These are the activations of a small neural network, seen along a few directions. Each row is one input.
Each table varies a few parts of the input and shows all the possible inputs, shuffled.
A made-up example of a description, with smaller parts first: one of 3 separate values, together with either a single point or one of 9 places along a line or (one of 4 places along a line, together with one of 8 places around a ring).
Shared parts are said once, and a part with two or three values counts as separate values.

Other details of the inputs vary at random and push rows far along two fixed directions, the same in every table; ignore that.

A family of inputs:
R1: [  8.7  -7.9  13.1  33.0  69.1 -12.2  -9.4 -36.2 -14.9  61.1  -6.2]
R2: [  0.9 -27.6 -37.6  -7.9  12.5  12.1 -32.2 -37.6  16.8   7.1  25.5]
R3: [ -3.5   9.1   3.6  47.1  41.7 -11.6  -3.5 -34.6   2.1  30.5  -2.7]
R4: [ 16.7 -11.1  39.8  28.8  74.7  -9.8  22.3   2.1 -23.0  38.4 -25.8]
R5: [ 11.0 -38.5  31.0  38.8  87.0  19.0 -12.9  -6.5 -14.5   3.8  14.6]
R6: [ 15.0  16.5 -52.8 -16.0 -28.2 -17.9 -53.5 -35.7  23.4  43.3   5.3]
R7: [-19.5 -33.3  -2.3  18.0  44.4   5.8 -29.7 -34.7  -7.8  -8.1   1.6]
R8: [  6.5  -5.6  42.9 -12.9 -20.7  21.7  42.0  74.3 -24.7 -63.2   5.2]
R9: [  6.3  24.1 -49.1  -1.6 -35.5  -6.7 -50.4 -48.5  30.2  34.6   7.3]
R10: [  3.1  15.0  22.7 -25.6  -0.9  -6.1  38.1  45.0   2.9  -2.7 -25.3]
R11: [ -5.6  38.3  -1.1 -29.2 -70.8  -7.7  26.0  15.4  12.1 -15.7  -2.2]
R12: [-25.9  35.1  23.7  -2.8 -29.3  -0.5  53.7  42.9   7.5 -26.9 -12.3]
R13: [-17.6  13.2  40.8  22.7  11.2  14.8  38.6  20.4 -13.8  14.4 -17.4]
R14: [ -1.8  25.6 -25.0 -34.7 -42.1  -8.6  -7.7  12.9  18.3  14.8  -4.0]
R15: [  4.3 -29.5  -9.7   3.2  23.5  10.8  -2.8 -23.9  -7.7  -1.1  19.8]
R16: [  9.4  -6.2  30.6  16.8  44.6  -0.5  18.1  23.8 -13.5  30.8 -29.5]
R17: [ 17.5 -40.5   9.5  42.7  76.9  18.7 -40.2 -18.9  -9.3  15.7  17.3]
R18: [-14.1  40.3   5.0  -7.6 -66.2  -4.0  37.2  42.4   5.7 -29.4 -10.6]
R19: [-14.4 -25.9   3.1   9.8  27.7   0.1 -13.0 -24.6 -17.6 -23.3   1.5]
R20: [-19.8  14.5  40.3  18.5  20.6  11.0  40.0   9.8  -7.6  13.8 -13.4]
R21: [ -9.3   7.2  47.6  36.7  44.2   5.2  38.8  -5.7 -22.4  24.9 -13.0]
R22: [  9.8  16.6  44.9 -25.0 -25.1 -11.8  65.8  67.2 -18.5 -20.3 -29.7]
R23: [-21.5 -16.4 -14.5 -11.5 -15.6   7.8 -21.0  -2.5  -2.6 -34.7   0.1]
R24: [-10.8 -17.7  -8.3  -9.8 -20.6  -5.2 -15.0 -12.6  -9.6 -38.5   4.0]
R25: [  7.1  24.3 -52.2   8.7 -31.8 -26.2 -45.6 -49.9  35.8  21.9  11.4]
R26: [  1.3 -16.6   0.5 -23.1 -35.3   9.5  26.0  18.0 -10.1 -35.0  15.6]
R27: [ 28.2   3.9 -54.9 -48.0 -60.8  -8.6 -51.9  -7.5  34.7 -40.0  37.1]
R28: [ -1.0  -6.5 -18.7 -37.3 -62.8  16.3  15.0  27.8  -0.4 -42.2  14.9]
R29: [ 29.7 -15.6 -47.5  -7.4  18.4  -3.7 -70.0 -45.5  25.7  -1.9  36.8]
R30: [ -1.4  -2.0   7.0  17.4  49.2  -6.2  -8.4 -22.2  -1.1  52.0  -6.6]
R31: [ -7.9 -24.6   2.4  -6.3  -4.0  24.4  16.7  17.7  -9.9 -18.0  10.2]
R32: [-18.9  13.8  31.4  38.9  16.1   4.9  33.6  21.9  -8.7   7.2 -16.7]
R33: [ -7.9  -0.2 -62.3 -41.7 -72.1  -5.6 -55.3 -21.1  20.8 -43.1  12.6]
R34: [ 27.5   6.1 -35.0  -8.4  -4.3 -17.5 -41.3 -19.0  18.0  37.4 -11.6]
R35: [ -1.8  22.4  31.0 -24.3 -36.1 -11.8  51.6  45.8 -16.4  -7.5 -13.6]
Each input here is: one of 5 places around a ring, together with either one of 3 separate values or one of 4 places along a line.
Q: Change only the place on the line of 4 in R9. List by row number the other rows that result.
A: R6, R18, R34
Q: List by row number the other rows that have the place on the ring of 5 in common with R16.
A: R13, R14, R17, R23, R31, R32

A family of inputs:
R36: [ -7.1  19.8 -13.1 -21.7 -26.2  -6.6   5.2   7.8  14.3   2.5  -6.5]
R37: [ -3.4   4.2   1.9 -17.9 -23.1   3.0   5.4  26.0   2.9 -28.8   2.1]
R38: [ -5.9   2.3 -18.7 -28.7 -36.4  -0.4  -4.5  -4.8   8.4 -22.4   9.0]
R39: [ -5.3   2.4 -23.5 -26.9 -33.2  -1.6  -3.9  -1.9  10.5 -25.0   4.5]
R40: [  1.6  11.0 -53.7 -10.4 -15.4 -12.5 -52.9 -54.4  31.5  39.0  10.2]
R41: [ -1.7  14.4   0.2 -21.7 -25.7  -2.8  23.2  22.8   5.4   3.1  -6.7]
R42: [ -3.5   9.8  51.1   1.3   2.6   0.3  56.5  49.9 -30.5 -12.5 -21.6]
R43: [ 14.4  -3.4 -35.8  -3.3   5.0  -3.1 -44.1 -31.9  17.9  11.5  21.9]
R44: [ -1.6  19.0   4.7 -18.6 -27.2 -12.9  13.2  22.3   2.9 -11.7 -11.2]
R45: [ 14.7   2.8  -8.6  16.5  12.4  -2.7 -13.4 -18.2  11.1  28.4   3.8]
R46: [ -8.1  -1.1  63.3  20.2  41.2  10.6  60.6  40.6 -35.2  11.2 -22.9]
R47: [ 12.8   3.5 -16.0  22.4  26.6  -7.1 -36.4 -36.3  18.8  34.6   3.8]
R48: [ -9.3  21.9 -22.6 -24.6 -37.0  -6.6   2.8   2.7  17.0   1.0  -4.9]
R49: [  2.6 -16.5  22.9  51.2  68.7  -7.3  -8.1 -28.0 -20.7  43.3 -14.7]
R50: [ 10.9 -25.6   1.9  35.0  51.6   3.8 -19.2 -27.1  -6.8  26.8  12.8]
R51: [  9.1 -12.7  -6.7  58.3  65.6  -1.4 -36.5 -58.6   2.6  56.7   0.4]
R52: [ 11.0  26.2 -16.5 -21.4 -35.5  -3.3  -2.6   8.4  20.2  -3.6   3.9]
R53: [ -8.0 -31.0  43.0  46.5  62.9  14.1  19.3  -2.4 -35.1   9.1 -13.0]
R54: [ -0.1 -18.9  33.6  18.9  24.7  12.4  26.7  25.3 -24.6  -5.8  -2.9]
R55: [-13.9  22.1  29.8 -23.9 -25.0   0.0  50.5  52.0  -5.0 -19.3 -17.6]
R56: [  0.5   2.9 -18.7 -32.5 -28.2  -4.5  -9.2   3.8  14.4 -24.9   5.2]
R57: [ -0.5 -33.3  28.6  57.0  79.5  10.3  -9.3 -20.3 -25.8  26.2  -3.7]
R58: [ -2.2 -38.6  30.2  56.8  78.4  11.9 -11.4 -36.2 -29.8  33.5  -2.8]
R59: [  8.7  -6.6 -36.6 -12.3  -6.6  -5.7 -48.7 -30.2  21.4   3.6   9.4]
R60: [ -1.2  25.5 -14.7 -14.9 -42.8  -2.6   0.0  -0.3  19.0  -5.0   5.0]
R61: [ -2.8   4.0  23.1 -17.6 -20.7  11.2  32.9  47.1 -14.5 -34.6  -1.6]
R62: [  6.7   3.4 -19.2 -31.4 -32.5   1.7 -11.4   7.3   9.0 -19.3   6.0]
R63: [-10.1   1.5   5.3  -6.9 -20.9   7.5  16.7  23.5  -6.0 -28.3  -0.9]
R64: [  9.2   1.5 -59.2  -9.8 -13.0  -9.5 -62.1 -45.9  34.5   8.4  24.6]
R65: [ -6.6  -3.4  66.2  46.9  52.9  11.4  52.7  28.0 -30.9   8.9 -19.9]
R66: [-11.6 -13.2  48.6  11.7  18.7  13.4  44.5  37.8 -29.8 -24.3 -15.2]
R67: [-11.4  18.7  18.9 -14.1 -35.0  -5.6  34.1  27.8 -10.5 -16.3 -11.5]
R68: [ -3.9  -7.3  -7.4   5.3  -2.7   5.2 -15.4 -12.3  -1.2  -2.1   9.3]
R69: [  8.5  14.2 -20.3 -21.3 -35.2 -14.8  -5.1   3.0  11.5   3.4  -1.9]
R70: [  4.7 -18.0  17.0   7.1  31.9   6.4   7.0  -0.6 -16.8   0.5  -0.8]
R71: [ -5.0   7.8 -20.6 -14.6 -29.4   0.3  -5.0   1.9  12.2 -22.5  12.2]
R72: [ -2.7  -0.9  18.6 -26.0 -33.8   8.5  37.9  46.2 -10.5 -36.4  -4.3]
R73: [  4.2  -2.1 -21.9  22.0  20.6 -14.3 -33.7 -43.0   4.6  35.4  -4.0]
R74: [  9.8  -1.2 -41.9  -5.4  -1.2  -8.0 -52.2 -35.2  27.7   6.8  20.8]
R75: [  5.8  -2.4 -22.1 -32.5 -32.5  -2.2  -3.5   4.1  11.1 -18.4   8.8]
R76: [-13.2   7.6  19.7 -11.8 -27.7   8.5  34.3  32.0  -8.9 -35.5   6.5]
R77: [  4.0 -10.3 -30.9  -7.2   3.5  -4.9 -34.6 -32.5  13.8   2.9   8.6]
Q: The inputs of R51 and R45 match in every part but one. If R48 is changed in the same way as R51 into R45, which row does it become?
A: R41
Q: What is each input in this table made of?
A: one of 6 places along a line, together with either one of 3 separate values or one of 4 places along a line
Q: A walk changes only the place on the line of 4. It starts at R64 and steps to R57. List the rest of the walk in order.
A: R66, R77
Q: List by row number the other rows that have the place on the line of 6 in common with R60.
A: R38, R40, R58, R67, R68, R76
Q: Change only the choice among 3 separate values in R52. List by row number the other rows that result.
A: R42, R46

A family of inputs:
R78: [ -7.0 -10.0  47.1  60.1  69.3   8.6  25.5  -2.4 -24.9  27.9  -8.7]
R79: [-22.2   4.6  38.1  -3.5 -10.3  -2.4  52.0  39.8 -30.3 -22.3 -23.3]
R80: [-14.4  -6.6  39.8  23.6  28.5   0.7  27.1   7.3 -29.3   3.8 -22.2]
R81: [ 15.9  -8.0 -38.6   3.2  20.6 -15.4 -57.8 -54.3  23.9  43.7   5.9]
R82: [-15.4   4.9  30.6  -8.4 -25.0  14.1  34.6  44.3 -14.4 -48.1   2.2]
R83: [-13.0  20.6  -5.5 -29.0 -48.9  -7.3  15.1  15.9  12.6 -21.4  -5.2]
R84: [ -4.8  28.6  -8.0 -16.0 -50.6  -2.3  13.9  23.1  13.9 -22.9   1.9]
R85: [ 11.2 -10.6 -24.8 -20.5 -10.3  -0.8 -20.1  -9.7  11.3 -13.9  11.6]
R86: [ -0.9   8.8 -31.6   8.5   4.6  -8.4 -34.8 -38.8  22.6  26.9   8.9]
R87: [ 12.1  16.6 -24.1 -13.5 -15.6  -7.1 -15.4  -2.0  23.1   8.9   8.8]
R88: [ -0.4   8.8 -10.8 -32.9 -31.7 -13.8   5.5  17.2  -0.4 -10.0 -10.3]
R89: [ 17.6   9.7 -21.3  -9.1 -20.1  -8.5 -20.4  -3.5  16.7   5.8   3.3]
R90: [  3.3 -25.2  44.2  31.4  53.9  15.5  12.5  15.5 -28.8  -1.4   0.5]
R91: [-16.2 -17.5  16.8   7.0   8.2  13.1  17.7  14.6 -15.8 -23.1  -3.6]
R92: [  1.0  24.1  -9.1 -34.1 -38.5  -5.5  13.8  26.9  17.0 -13.4   0.9]
R93: [  0.7 -24.0  49.2  39.7  72.9   1.3  17.5  -0.7 -37.6  29.5 -23.9]
R94: [  4.5 -14.6 -29.8 -19.7  -8.8   2.6 -27.6  -7.3  12.5  -9.7   9.5]
R95: [ 26.8 -26.3 -52.2  18.8  43.3  -8.2 -85.5 -76.2  19.8  39.1  27.7]
R96: [ 10.5  13.2 -22.5 -19.6 -13.0  -6.1 -19.7  -7.9  18.6   7.2  -2.0]
R97: [ -6.6   9.5  -9.1 -25.6 -45.0   2.1   8.1  16.3   5.4 -43.1  12.7]
R98: [ -5.3   3.7 -26.3 -15.5 -30.0   7.0  -4.4 -20.2  11.1  12.7  13.7]
R99: [  1.1 -20.1 -20.6  13.9  19.0   1.4 -31.5 -39.9   4.8   3.3  11.4]
R100: [ 15.6  14.2 -23.4  -8.3 -18.0  -7.0 -19.4  -2.5  19.6   7.6   7.1]
R101: [  6.9 -36.6  33.8  49.1  82.1  17.5  12.1 -25.3 -31.0  57.3   0.3]
R102: [-10.0   7.4  53.8  20.8  -0.5   8.2  57.6  46.0 -25.9 -20.8 -17.3]
R103: [-11.3  24.7   4.5 -20.4 -36.3   0.7  23.6  23.8   5.7 -23.7  -9.7]
Q: What is each input in this table made of?
A: one of 2 separate values, together with either a single point or one of 4 places along a line or one of 8 places along a line
Q: The inputs of R102 and R89 match in every part but the choice among 2 separate values. If R97 is changed in the same way as R102 into R89, which row does it become?
A: R95
Q: Change only the place on the line of 4 in R94. List by row number the other rows that result.
A: R85, R90, R95
Q: A walk changes only the place on the line of 8. It starts at R102 and steps to R84. List the rest of the walk in order.
A: R78, R86, R103, R83, R80, R79
